Each row below holds a small network's activations on one input, seen along a few directions.
Each table varies a few parts of the input and shows all the possible inputs, shuffled.
Descriptions start from the smaller parts, as in this example, which fits no table here: one of 6 places along a line, together with either a single point or one of 11 places around a ring or (one of 3 separate values, together with one of 8 places around a ring).
Shared parts are said once, and a part with two or three values counts as separate values.

Other details of the inputs shift rows strongly along three fixed directions, in all tables alike. That doesn't count.

Rows:
r1: [ 36 -10  23 -36  69  24   5  46  61  -9  13 -32 -39  11]
r2: [ 30  32  14 -59  23  56 -45 -42 -24 -59  -5   3 -15  50]
r3: [ 38  46 -38  55   7 -16 -18 -14   6 -10  10 -61   4 -12]
r4: [ 14  18 -64  56 -66 -37  18  -7  -1  16   4 -40  -2 -49]
r5: [ 18  24   1 -12  21   7 -29 -38 -72 -36  31   8  19  51]
r6: [-74 -82  64  19   3 -43  67  78  72  99 -31  10 -17  -4]
r7: [-47 -49   0   4 -29 -29  13 -27 -14  51 -43  29  47 -15]
r8: [ 13   2  24 -34 -10  -2  17  48  52  15  32  -8 -33 -19]
r9: [ 25  59 -48  87 -40 -20  16  -6  -3  27  22  -6   8 -18]
r10: [ -7   9  16   9  41 -30  14  58  38  36 -16 -34   2 -14]
r11: [ -7 -21   7 -15  17 -16 -21 -39 -22  -8 -28 -11  11  10]
r12: [ -5  -1  17 -54 -11  24 -28 -39 -12   4   7  48   6   2]
r13: [ -2   1 -85  79 -27   6  24 -14  28 -22  38 -16  17 -30]
r14: [ 40  61 -26  75   4 -15  -5  -8   7 -13  26 -31  -8   8]
r15: [  0  20 -51  98 -36 -28   1 -31  14 -10   7 -36 -34 -20]
r16: [ 25  -7  38 -47  10 -14  11  61   7  19  11 -45 -80  12]
r17: [  6   0 -16 -11  16  -1 -32 -42 -61 -24  12 -18  41  25]
r18: [ 21  41  43 -15  62 -12   7  64  16  16   6 -17 -37  22]
r19: [-37 -59  16 -13 -25 -41  21  17  -9  52 -39  42  79   6]
r20: [-93 -42   5  23 -36  -1  31  -7  35  20 -62  88  68   7]
r21: [-11   1  31 -26  36  34  25  52  42 -15  29 -41 -31  30]
r22: [ 15  22   5 -54  21   7 -52 -36 -66 -36 -15   2 -55  25]
r23: [-20 -31  10 -34   9   3 -30 -45 -68 -31   7   2 -18  44]
r24: [  8  10   6 -27   5  22 -47 -59  -3 -41  14  27   2  11]
r25: [ 25  10   9 -37 -18  -9 -14 -14 -66  -1  -2  47  30  38]
r26: [-32 -40  -7 -18   3 -13 -13 -49 -53 -13  -9  -3  32  15]
r27: [ 12  55 -54  55 -56  26  16  -8  29   1  13 -17  -9 -25]
r28: [ -3 -33  93  22  20  39   7  81   9   4  -5   1 -28 -33]
r29: [ 49  26   5  68  -5  31  35   1 -24 -68   9 -24 -18 -89]
r30: [-26 -25   9 -30 -47  14  24   6   8  10 -25  49  32  19]
r31: [-42 -29   6 -21   9 -28  -6 -18 -19  14 -50  22  23  -7]
r32: [ 31  15  33 -32  46  -6   3  59  19  47   5 -55 -18   0]
r33: [ -5 -12 -29 -33   9  21 -21 -31 -14 -21 -26  59  25   2]
r34: [-31 -64 -31   5 -53 -12  37   4  22  28 -26  74  64 -14]
r35: [ -3  -5  44 -41  49  18   4  43  49 -12  59 -39 -46   7]
r36: [ 28  24 -76  53 -37  13  17  -7  33  11  19  -5   0 -44]
r37: [ 11  35   6 -60  16  26 -52 -38 -18 -41  10  29 -22   1]
Description of these inputs: either one of 2 separate values or (one of 5 places along a line, together with either one of 3 separate values or one of 4 places along a line).
A walk changes only the place on the line of 5. It starts at r13 and steps to r1. List the rest of the walk in order.
> r33, r36, r34
Which other rows does r3 become when the place on the line of 4 takes its other values? List them by row number.
> r11, r14, r15
Which other rows does r23 become when the place on the line of 4 takes its other values? List them by row number.
> r5, r17, r26
Which other rows does r33 become when the choice among 3 separate values takes its other values? List them by row number.
> r20, r37
